Each row below holds a small network's activations on one input, seen along a few directions.
In each table, some parts of the input vary, and every possible input appears once, in random order.
A made-up example of a description, with smaller parts first: values(3) and (point or line(11) or (line(6) and ring(8))).
Shared parts are said once, and a part with two or three values counts as separate values.
In the rows, 128 means zero.

A family of inputs:
x1: [129 104 121 131 108 124 135 112 144 131 126 132 144]
x2: [143 128 112 117 133 148 120  91 135 137 130 125 125]
x3: [128 112 106 131 119  91 118 155 110 148 103 130 136]
x4: [138 116 120 136 132 135 133 128 138 146  88 136 138]
x5: [139 118 130 120 131 147 133 107 146 142  82 137 135]
x6: [129 122 102 130 101 114 120 125 128 134 153 122 139]
x7: [131 113 123 112 112 142 121  93 146 132 140 125 130]
x8: [135 130  95 127 121  95 118 146 104 152 124 117 131]
x9: [129 111 108 123  88  80 121 137 114 128 140 132 146]
x10: [130 125  97 120  84  91 115 134 111 133 159 122 135]
x11: [126 109 112 133 102 105 129 128 132 130 134 131 149]
x12: [ 84 189 231 120 195 209 161 135 101  73 163 135  87]
x13: [127 102 132 115 110 135 134  94 152 129 120 131 139]
x14: [131 100 126 131 115 130 133 127 145 130  97 129 145]
x15: [ 94 195 224 146 203 167 142 163 124  68 171 135  69]
x16: [138 135  91 136 123 119 122 123 119 141 142 117 131]
x17: [147 130 121 117 139 150 124 101 137 145 104 129 132]
x18: [143 130 101 133 129 137 124 108 129 141 135 122 128]
x19: [146 130 111 133 138 138 127 120 131 149 110 126 135]
x20: [132 116 112 128 108 132 123 110 139 135 146 124 134]
x21: [136 135  85 127 107  95 118 133 102 141 147 114 126]
x22: [131 116 111 139 129 116 126 145 127 147  97 133 142]
x23: [139 132 101 136 133 120 123 136 121 150 118 121 137]
x24: [104 192 215 125 197 136 136 184 135  63 183 142  54]
x25: [ 91 192 231 144 200 192 153 148 111  74 163 135  78]
x26: [127  99 114 125 102  86 115 153 115 129 112 128 147]
x27: [126 101 117 133 112 111 125 143 134 130 106 128 150]
x28: [130 101 136 115 114 140 134 106 154 127  90 128 141]
Q: The inputs of x7 and x6 match in every part but one. If x2 is changed in the same way as x7 into x6, which row does it become?
A: x16
Q: What do these inputs look like to the network?
A: line(4) and (point or ring(6))
Q: Which other rows does x13 become when the line(4) part takes its other values? List them by row number.
A: x1, x9, x11
Q: Which other rows does x18 become when the ring(6) part takes its other values? List them by row number.
A: x1, x4, x14, x19, x20

A family of inputs:
x29: [ 86 209 251 135 220 196 154 158 119  56 178 139  57]
x30: [130 116 120 128 119 121 127 129 131 134 116 129 138]
x31: [133 120 116 130 123 121 126 130 127 137 115 127 136]
x32: [135 121 116 127 123 129 127 119 131 139 116 128 135]
x33: [133 122 111 129 119 112 123 134 125 136 125 126 133]
x34: [133 124 111 127 118 118 123 126 124 136 132 124 133]
x35: [134 123 113 127 121 127 125 118 130 138 126 126 134]
x36: [132 116 121 125 119 128 127 119 135 134 116 128 136]
x37: [130 121 116 126 114 117 125 125 126 132 132 126 134]
x38: [130 119 116 128 116 112 124 132 128 133 126 128 135]
x39: [132 119 118 126 117 126 126 118 133 133 127 127 135]
Q: What do these inputs look like to the network?
A: point or (values(2) and ring(5))
Q: Which other rows does x35 become when the values(2) part takes its other values? List them by row number.
A: x39

A family of inputs:
x40: [155  75  24 128  49  48  98 127 115 187 107 114 177]
x41: [125 134 131 124 120 132 128 112 125 122 156 128 128]
x42: [128 112 125 125 122 154 133 103 135 137  98 124 146]
x43: [116 139 143 135 130 110 126 150 129 104 156 129 113]
x44: [118 123 143 121 120 126 134 131 121 118 127 132 129]
x45: [141 125 118 133 139 148 130 107 142 140 110 125 128]
x46: [121 119 147 136 144 122 128 158 134 123 102 138 129]
x47: [118 120 147 135 127 115 131 151 137 113 125 137 125]
x48: [123 139 141 122 132 117 124 134 131 110 153 128 109]
x49: [136 146 125 128 138 133 123 124 131 128 146 128 113]
x50: [128 120 144 125 142 127 128 141 136 125  99 134 126]
x51: [121 155 137 135 144 117 124 160 120 114 152 125 106]
x52: [133 116 135 124 121 130 131 118 149 126 117 135 132]
x53: [124 141 138 139 153 120 130 160 126 129 117 132 119]
x54: [121 123 141 125 134 133 132 136 119 126 104 132 133]
x55: [117 155 138 136 138 122 128 155 103 114 160 120 115]
x56: [126 143 133 130 145 131 133 138 110 132 120 127 122]
x57: [133 136 123 134 137 141 133 119 120 139 116 129 132]
x58: [120 143 137 140 146 125 135 155 109 130 123 128 126]
x59: [125 121 144 122 127 121 130 135 139 117 121 135 122]
x60: [125 112 126 118 109 148 135  99 139 133 121 127 143]
x61: [112 122 147 134 119 120 136 147 119 113 131 133 132]
x62: [111 140 144 135 124 115 130 146 112 104 164 124 121]
x63: [138 136 117 126 134 147 123 106 136 133 145 124 116]
x64: [131 147 124 128 132 139 126 120 115 129 153 125 121]
x65: [136 115 135 128 135 136 129 123 146 132  95 134 136]
x66: [123 154 134 124 139 129 125 139 105 119 157 121 111]
x67: [128 153 134 124 145 123 121 143 121 118 149 125 103]
x68: [133 124 124 120 122 140 126 100 148 127 148 126 124]
x69: [125 119 134 123 113 135 135 114 132 128 123 133 139]
x70: [139 134 126 134 144 135 130 124 137 138 111 131 125]
x71: [131 132 131 124 126 127 125 116 142 121 149 131 120]
x72: [132 138 116 126 129 153 126 103 120 134 152 121 124]
x73: [131 141 135 129 152 126 129 143 127 131 114 130 115]
x74: [135 109 128 119 117 143 132 103 155 131 116 128 136]
x75: [134 128 116 132 133 154 133 103 126 142 115 123 134]
x76: [128 118 132 128 127 141 133 119 129 134 100 131 143]
x77: [161  72  21 125  57  48 104 129 126 177 106 119 177]
x78: [138 108 128 125 130 149 130 107 152 135  94 126 140]
x79: [114 122 145 136 136 127 134 152 116 124 108 134 136]
x80: [117 140 141 122 126 122 128 130 114 111 160 125 118]
x81: [125 126 123 119 117 146 129  96 131 129 155 123 132]
Q: The inputs of x54 and x50 match in every part but one. If x57 is changed in the same way as x54 into x50, which row does it become?
A: x70
Q: The inputs of x52 and x69 match in every part but one. If x73 is changed in the same way as x52 into x69, which row does it become?
A: x56
Q: What do these inputs look like to the network?
A: values(2) and (point or (line(4) and ring(5)))
Q: A walk changes only the ring(5) part. It starts at x53 and steps to x46. List the rest of the walk in order.
A: x47, x43, x51
Q: Which other rows does x43 become when the values(2) part takes its other values? List them by row number.
A: x62
